These are the activations of a small network on made-up records, seen along a few directions, one row for each record.
After each row come some of the record's fields: LUMU, FUBOF, NOF, ROBAG, DOGIM, DIPOD, TOGEF, ZIVAG.
A field that a record lacks is written none.
The largest differences between rows may come from other fields.
In the rows, 500 means zero.
Strong random noise was added to every row along 4 fixed directions; ignore it. To show where, here is one row again and again, with new noise each time:
[417 172 421 595 380 385 483 426 567 677 445 150 454 671 590 337 614 963
 540 601 504]
[354 433 588 513 427 401 478 386 258 689 545 251 407 618 669 438 537 935
 333 450 418]
[502 215 398 556 236 315 385 470 566 625 417 240 431 733 586 415 439 863
 617 558 603]
[500 434 559 461 420 297 508 516 542 389 405 517 456 443 527 409 463 415
 517 453 355]
[345 534 516 482 318 307 540 607 410 383 493 490 395 535 631 560 318 552
 617 294 377]
[271 498 626 507 603 417 668 476 368 483 527 387 444 387 614 398 636 649
 376 394 193]

[284 584 496 519 441 517 515 518 362 566 535 359 466 592 643 599 443 833
 427 360 516] : <LUMU:zekod FUBOF:gerut NOF:gel ROBAG:none DOGIM:none DIPOD:none TOGEF:none ZIVAG:none>
[664 336 427 489 244 415 335 490 641 584 401 377 487 602 494 542 356 560
 587 492 728] : <LUMU:zekod FUBOF:gerut NOF:gel ROBAG:none DOGIM:none DIPOD:none TOGEF:none ZIVAG:none>
[778 294 347 423 383 414 386 493 755 360 417 511 577 576 311 335 539 411
 674 803 633] : <LUMU:fovek FUBOF:zugab NOF:gel ROBAG:none DOGIM:none DIPOD:none TOGEF:none ZIVAG:none>
[358 434 474 544 579 556 701 559 503 555 515 426 524 453 497 462 617 577
 512 394 378] : <LUMU:zunez FUBOF:zugab NOF:gel ROBAG:sok DOGIM:leka DIPOD:boduz TOGEF:fep ZIVAG:bab>
[550 601 382 431 283 492 376 529 402 520 588 466 449 682 475 681 262 629
 652 501 738] : <LUMU:fovek FUBOF:zugab NOF:gel ROBAG:none DOGIM:none DIPOD:none TOGEF:none ZIVAG:none>
[181 514 421 596 660 740 679 599 315 513 617 336 435 572 588 588 605 852
 613 524 401] : <LUMU:zekod FUBOF:gerut NOF:gel ROBAG:sok DOGIM:leka DIPOD:boduz TOGEF:rulib ZIVAG:none>
[372 505 518 485 501 329 646 688 631 311 442 584 476 355 583 536 403 279
 745 146 298] : <LUMU:zekod FUBOF:gerut NOF:gel ROBAG:sok DOGIM:leka DIPOD:boduz TOGEF:fep ZIVAG:bab>
[491 443 434 515 440 533 484 652 604 463 455 572 478 467 476 567 400 350
 604 539 659] : <LUMU:zunez FUBOF:zugab NOF:none ROBAG:tig DOGIM:folon DIPOD:boduz TOGEF:rulib ZIVAG:none>
[400 654 617 509 644 582 548 390 217 559 579 522 469 388 607 595 453 546
 350 412 502] : <LUMU:zekod FUBOF:gerut NOF:none ROBAG:sok DOGIM:leka DIPOD:sedok TOGEF:rulib ZIVAG:none>
[535 355 440 469 319 468 425 506 534 542 487 354 500 602 526 508 432 684
 540 518 597] : <LUMU:zekod FUBOF:gerut NOF:gel ROBAG:none DOGIM:none DIPOD:none TOGEF:none ZIVAG:none>
[459 411 325 492 388 503 532 556 512 408 608 396 497 661 513 468 541 731
 690 595 549] : <LUMU:fovek FUBOF:zugab NOF:none ROBAG:none DOGIM:none DIPOD:none TOGEF:none ZIVAG:none>
[533 665 624 461 517 445 504 488 380 586 481 661 525 352 532 615 385 287
 345 325 436] : <LUMU:zekod FUBOF:gerut NOF:gel ROBAG:sok DOGIM:leka DIPOD:sedok TOGEF:fep ZIVAG:bab>
[371 521 578 514 667 611 536 493 488 645 506 391 522 452 514 589 552 523
 466 432 517] : <LUMU:zekod FUBOF:gerut NOF:gel ROBAG:sok DOGIM:leka DIPOD:boduz TOGEF:fep ZIVAG:pinal>
[475 700 603 414 803 588 669 437 374 369 543 639 531 327 478 434 682 280
 369 493 189] : <LUMU:fovek FUBOF:gerut NOF:bevu ROBAG:sok DOGIM:leka DIPOD:boduz TOGEF:fep ZIVAG:bab>
[234 572 675 477 792 613 676 477 349 610 545 380 501 360 528 468 700 607
 360 322 301] : <LUMU:zekod FUBOF:zugab NOF:gel ROBAG:sok DOGIM:leka DIPOD:boduz TOGEF:fep ZIVAG:pinal>
[631 577 671 499 466 423 393 383 361 590 446 534 453 453 484 448 559 434
 283 507 461] : <LUMU:zekod FUBOF:gerut NOF:gel ROBAG:sok DOGIM:none DIPOD:none TOGEF:none ZIVAG:none>
[316 564 570 547 551 571 620 500 352 596 556 340 501 528 586 555 488 660
 437 331 476] : <LUMU:zekod FUBOF:gerut NOF:gel ROBAG:sok DOGIM:leka DIPOD:boduz TOGEF:fep ZIVAG:pinal>
[384 289 522 573 586 491 530 350 359 708 510 255 455 543 565 301 797 891
 275 581 333] : <LUMU:zunez FUBOF:zugab NOF:gel ROBAG:sok DOGIM:none DIPOD:none TOGEF:none ZIVAG:none>
[446 560 432 451 619 531 601 572 658 347 488 531 492 403 453 374 582 298
 574 523 324] : <LUMU:fovek FUBOF:zugab NOF:bevu ROBAG:tig DOGIM:leka DIPOD:boduz TOGEF:fep ZIVAG:pinal>
[462 253 398 595 368 461 521 586 747 619 420 322 524 536 471 464 570 637
 669 638 623] : <LUMU:zekod FUBOF:gerut NOF:gel ROBAG:tig DOGIM:none DIPOD:none TOGEF:none ZIVAG:none>
[633 425 497 494 312 418 385 497 571 458 417 538 560 598 441 400 374 480
 583 541 622] : <LUMU:zekod FUBOF:gerut NOF:gel ROBAG:sok DOGIM:leka DIPOD:sedok TOGEF:fep ZIVAG:pinal>
[233 611 474 563 566 494 609 681 366 506 639 440 442 483 633 578 459 601
 505 284 297] : <LUMU:fovek FUBOF:zugab NOF:gel ROBAG:sok DOGIM:leka DIPOD:boduz TOGEF:fep ZIVAG:pinal>
[302 854 569 499 573 611 593 570 263 409 629 612 452 490 607 738 394 583
 374 351 364] : <LUMU:zekod FUBOF:boku NOF:bevu ROBAG:none DOGIM:none DIPOD:none TOGEF:none ZIVAG:none>
[250 389 363 644 399 384 637 628 539 566 615 227 441 609 650 480 475 791
 677 265 445] : <LUMU:fovek FUBOF:zugab NOF:gel ROBAG:sok DOGIM:leka DIPOD:boduz TOGEF:fep ZIVAG:bab>
[473 637 470 521 425 557 560 601 462 479 551 580 494 562 548 712 329 411
 596 387 543] : <LUMU:zekod FUBOF:boku NOF:bevu ROBAG:tig DOGIM:leka DIPOD:boduz TOGEF:fep ZIVAG:bab>
[626 553 524 461 355 494 369 499 472 475 460 554 542 619 526 603 285 353
 508 525 676] : <LUMU:zekod FUBOF:boku NOF:bevu ROBAG:sok DOGIM:leka DIPOD:boduz TOGEF:fep ZIVAG:pinal>
[729 285 576 445 456 419 260 355 568 754 376 388 544 603 498 395 486 541
 286 656 693] : <LUMU:zekod FUBOF:gerut NOF:none ROBAG:sok DOGIM:leka DIPOD:boduz TOGEF:fep ZIVAG:pinal>
[412 668 600 469 536 460 582 643 497 356 540 603 488 274 505 668 401 282
 588 238 395] : <LUMU:zekod FUBOF:gerut NOF:gel ROBAG:none DOGIM:none DIPOD:none TOGEF:none ZIVAG:none>
[309 574 618 499 733 582 652 530 318 453 644 523 514 276 521 508 702 539
 350 364 204] : <LUMU:zunez FUBOF:zugab NOF:gel ROBAG:none DOGIM:none DIPOD:none TOGEF:none ZIVAG:none>
[408 463 457 527 420 493 575 576 575 474 525 428 472 453 562 615 427 507
 583 340 510] : <LUMU:zekod FUBOF:gerut NOF:none ROBAG:none DOGIM:none DIPOD:none TOGEF:none ZIVAG:none>
[305 565 641 583 654 504 673 488 445 463 576 462 515 365 531 383 593 557
 406 317 283] : <LUMU:zekod FUBOF:gerut NOF:gel ROBAG:sok DOGIM:leka DIPOD:sedok TOGEF:fep ZIVAG:pinal>
[196 550 248 618 414 630 658 658 277 435 635 363 399 658 653 572 444 894
 723 447 460] : <LUMU:fovek FUBOF:zugab NOF:gel ROBAG:sok DOGIM:leka DIPOD:sedok TOGEF:rulib ZIVAG:none>
[604 247 537 587 533 465 422 352 619 713 415 235 557 573 467 311 617 680
 371 598 599] : <LUMU:zekod FUBOF:gerut NOF:gel ROBAG:sok DOGIM:leka DIPOD:boduz TOGEF:fep ZIVAG:pinal>
[513 720 463 366 191 305 400 665 263 308 648 623 402 642 584 677 121 548
 675 279 574] : <LUMU:fovek FUBOF:zugab NOF:gel ROBAG:none DOGIM:none DIPOD:none TOGEF:none ZIVAG:none>
[508 725 737 415 649 647 466 304 195 631 642 501 495 435 563 591 604 593
 169 502 474] : <LUMU:zekod FUBOF:boku NOF:bevu ROBAG:none DOGIM:none DIPOD:none TOGEF:none ZIVAG:none>
[472 451 487 471 446 365 469 543 612 370 371 537 510 441 492 431 468 422
 483 393 465] : <LUMU:zunez FUBOF:zugab NOF:gel ROBAG:none DOGIM:none DIPOD:none TOGEF:none ZIVAG:none>
[675 445 483 451 494 408 492 572 693 389 344 660 537 458 399 505 453 187
 672 465 489] : <LUMU:zekod FUBOF:gerut NOF:gel ROBAG:sok DOGIM:leka DIPOD:boduz TOGEF:fep ZIVAG:bab>
[298 451 551 632 734 640 648 372 339 814 595 272 566 446 590 497 759 860
 342 464 388] : <LUMU:zekod FUBOF:gerut NOF:gel ROBAG:sok DOGIM:leka DIPOD:sedok TOGEF:fep ZIVAG:bab>
[227 156 310 725 483 480 682 611 790 576 472 195 492 487 506 439 688 773
 849 447 506] : <LUMU:zunez FUBOF:zugab NOF:gel ROBAG:sok DOGIM:none DIPOD:none TOGEF:none ZIVAG:none>
[489 630 519 475 604 564 550 495 473 405 448 593 535 449 437 521 549 463
 373 546 409] : <LUMU:zekod FUBOF:gerut NOF:gel ROBAG:none DOGIM:none DIPOD:none TOGEF:none ZIVAG:none>
[612 521 511 447 326 491 377 493 358 527 514 477 471 629 518 546 443 633
 435 524 558] : <LUMU:zekod FUBOF:gerut NOF:gel ROBAG:none DOGIM:none DIPOD:none TOGEF:none ZIVAG:none>
[466 412 394 554 525 482 613 609 863 302 383 511 564 445 452 456 554 434
 675 571 451] : <LUMU:zekod FUBOF:boku NOF:bevu ROBAG:none DOGIM:none DIPOD:none TOGEF:none ZIVAG:none>
[849 484 617 419 580 614 301 258 472 517 489 559 574 560 364 387 674 494
 273 904 541] : <LUMU:zekod FUBOF:foveb NOF:bevu ROBAG:none DOGIM:none DIPOD:none TOGEF:none ZIVAG:none>
[663 532 474 453 469 446 327 385 438 573 483 490 541 621 517 462 570 617
 353 654 716] : <LUMU:fovek FUBOF:zugab NOF:none ROBAG:none DOGIM:none DIPOD:none TOGEF:none ZIVAG:none>
[657 339 497 497 578 429 409 341 485 688 477 362 512 575 495 285 682 697
 362 604 461] : <LUMU:fovek FUBOF:zugab NOF:gel ROBAG:sok DOGIM:leka DIPOD:boduz TOGEF:fep ZIVAG:bab>
[276 676 441 568 574 737 698 587 410 340 675 481 462 555 554 684 549 688
 689 455 351] : <LUMU:zekod FUBOF:foveb NOF:bevu ROBAG:none DOGIM:none DIPOD:none TOGEF:none ZIVAG:none>
[506 226 443 610 528 524 543 520 643 681 423 278 487 464 518 368 653 689
 513 549 628] : <LUMU:zunez FUBOF:zugab NOF:gel ROBAG:sok DOGIM:leka DIPOD:boduz TOGEF:rulib ZIVAG:none>

Which values does each new row have?
[561 360 529 551 451 340 538 549 795 443 350 500 500 338 423 404 538 278
 611 482 465] : <LUMU:zekod FUBOF:gerut NOF:gel ROBAG:sok DOGIM:none DIPOD:none TOGEF:none ZIVAG:none>
[194 391 324 627 594 532 681 651 645 480 566 267 481 537 553 493 560 715
 789 372 402] : <LUMU:fovek FUBOF:zugab NOF:gel ROBAG:sok DOGIM:leka DIPOD:boduz TOGEF:fep ZIVAG:pinal>
[523 478 457 488 215 492 308 520 362 680 486 351 500 785 565 657 211 713
 548 468 813] : <LUMU:zekod FUBOF:gerut NOF:gel ROBAG:sok DOGIM:leka DIPOD:boduz TOGEF:fep ZIVAG:pinal>
[464 603 492 467 444 364 484 486 386 445 541 503 410 531 524 540 384 517
 559 421 473] : <LUMU:fovek FUBOF:zugab NOF:gel ROBAG:sok DOGIM:none DIPOD:none TOGEF:none ZIVAG:none>
[534 339 330 575 382 486 410 654 605 464 466 456 441 656 492 593 321 614
 797 587 658] : <LUMU:zekod FUBOF:gerut NOF:gel ROBAG:sok DOGIM:leka DIPOD:boduz TOGEF:rulib ZIVAG:none>
[497 548 460 499 613 578 458 459 524 404 445 653 555 451 419 556 588 368
 444 561 509] : <LUMU:zunez FUBOF:zugab NOF:none ROBAG:none DOGIM:none DIPOD:none TOGEF:none ZIVAG:none>
[482 440 525 451 574 391 589 488 553 526 463 434 494 396 561 330 616 455
 420 390 313] : <LUMU:fovek FUBOF:zugab NOF:gel ROBAG:sok DOGIM:leka DIPOD:boduz TOGEF:fep ZIVAG:bab>
[638 429 532 474 620 542 397 290 490 569 394 519 552 519 408 343 728 533
 172 710 523] : <LUMU:zunez FUBOF:zugab NOF:none ROBAG:none DOGIM:none DIPOD:none TOGEF:none ZIVAG:none>
[606 372 397 570 416 501 471 487 646 501 399 474 524 558 380 503 549 495
 700 649 610] : <LUMU:zekod FUBOF:gerut NOF:gel ROBAG:sok DOGIM:none DIPOD:none TOGEF:none ZIVAG:none>
[300 234 461 663 701 592 722 546 749 672 493 243 573 391 492 392 778 610
 514 475 474] : <LUMU:zunez FUBOF:zugab NOF:none ROBAG:sok DOGIM:leka DIPOD:boduz TOGEF:fep ZIVAG:pinal>
[628 519 523 448 476 522 355 356 371 694 572 364 501 581 465 495 549 704
 358 628 669] : <LUMU:fovek FUBOF:zugab NOF:gel ROBAG:none DOGIM:none DIPOD:none TOGEF:none ZIVAG:none>
[625 665 635 386 579 494 414 292 305 597 525 601 557 406 552 470 516 376
 259 508 479] : <LUMU:fovek FUBOF:gerut NOF:bevu ROBAG:sok DOGIM:leka DIPOD:sedok TOGEF:fep ZIVAG:bab>
[384 537 379 606 428 586 394 536 388 671 580 361 493 708 546 759 356 923
 560 513 703] : <LUMU:zekod FUBOF:gerut NOF:gel ROBAG:none DOGIM:none DIPOD:none TOGEF:none ZIVAG:none>
[389 533 645 456 672 499 657 444 436 445 549 524 493 240 536 453 646 356
 267 316 272] : <LUMU:zunez FUBOF:zugab NOF:none ROBAG:none DOGIM:none DIPOD:none TOGEF:none ZIVAG:none>
[761 430 458 444 337 427 389 544 828 323 369 657 521 450 396 537 359 118
 644 569 622] : <LUMU:zekod FUBOF:boku NOF:bevu ROBAG:none DOGIM:none DIPOD:none TOGEF:none ZIVAG:none>
[578 564 578 503 507 481 393 385 257 629 566 384 412 540 568 438 462 651
 275 511 591] : <LUMU:fovek FUBOF:zugab NOF:gel ROBAG:sok DOGIM:leka DIPOD:boduz TOGEF:rulib ZIVAG:none>
[545 483 527 591 518 492 470 539 542 556 476 465 523 509 464 534 460 427
 471 454 534] : <LUMU:zekod FUBOF:gerut NOF:gel ROBAG:sok DOGIM:leka DIPOD:boduz TOGEF:fep ZIVAG:pinal>
[393 525 455 546 565 649 643 574 534 496 539 433 495 431 477 581 600 568
 535 462 409] : <LUMU:zekod FUBOF:gerut NOF:gel ROBAG:none DOGIM:none DIPOD:none TOGEF:none ZIVAG:none>
[293 425 519 615 525 423 610 544 499 660 541 343 524 417 659 536 524 694
 578 239 425] : <LUMU:zekod FUBOF:gerut NOF:gel ROBAG:sok DOGIM:leka DIPOD:sedok TOGEF:fep ZIVAG:bab>
[712 365 601 452 480 293 406 371 660 519 326 521 479 398 418 353 501 315
 390 569 471] : <LUMU:zekod FUBOF:gerut NOF:gel ROBAG:sok DOGIM:none DIPOD:none TOGEF:none ZIVAG:none>
[677 366 472 471 423 302 384 364 604 533 407 429 445 533 441 321 498 486
 442 627 518] : <LUMU:fovek FUBOF:zugab NOF:gel ROBAG:sok DOGIM:none DIPOD:none TOGEF:none ZIVAG:none>
[601 383 651 407 449 380 364 356 372 558 485 415 489 451 531 326 575 566
 215 457 426] : <LUMU:zunez FUBOF:zugab NOF:gel ROBAG:none DOGIM:none DIPOD:none TOGEF:none ZIVAG:none>
[439 363 494 555 666 483 636 593 671 462 445 466 539 411 448 390 594 463
 521 506 299] : <LUMU:zekod FUBOF:gerut NOF:gel ROBAG:sok DOGIM:leka DIPOD:boduz TOGEF:fep ZIVAG:pinal>
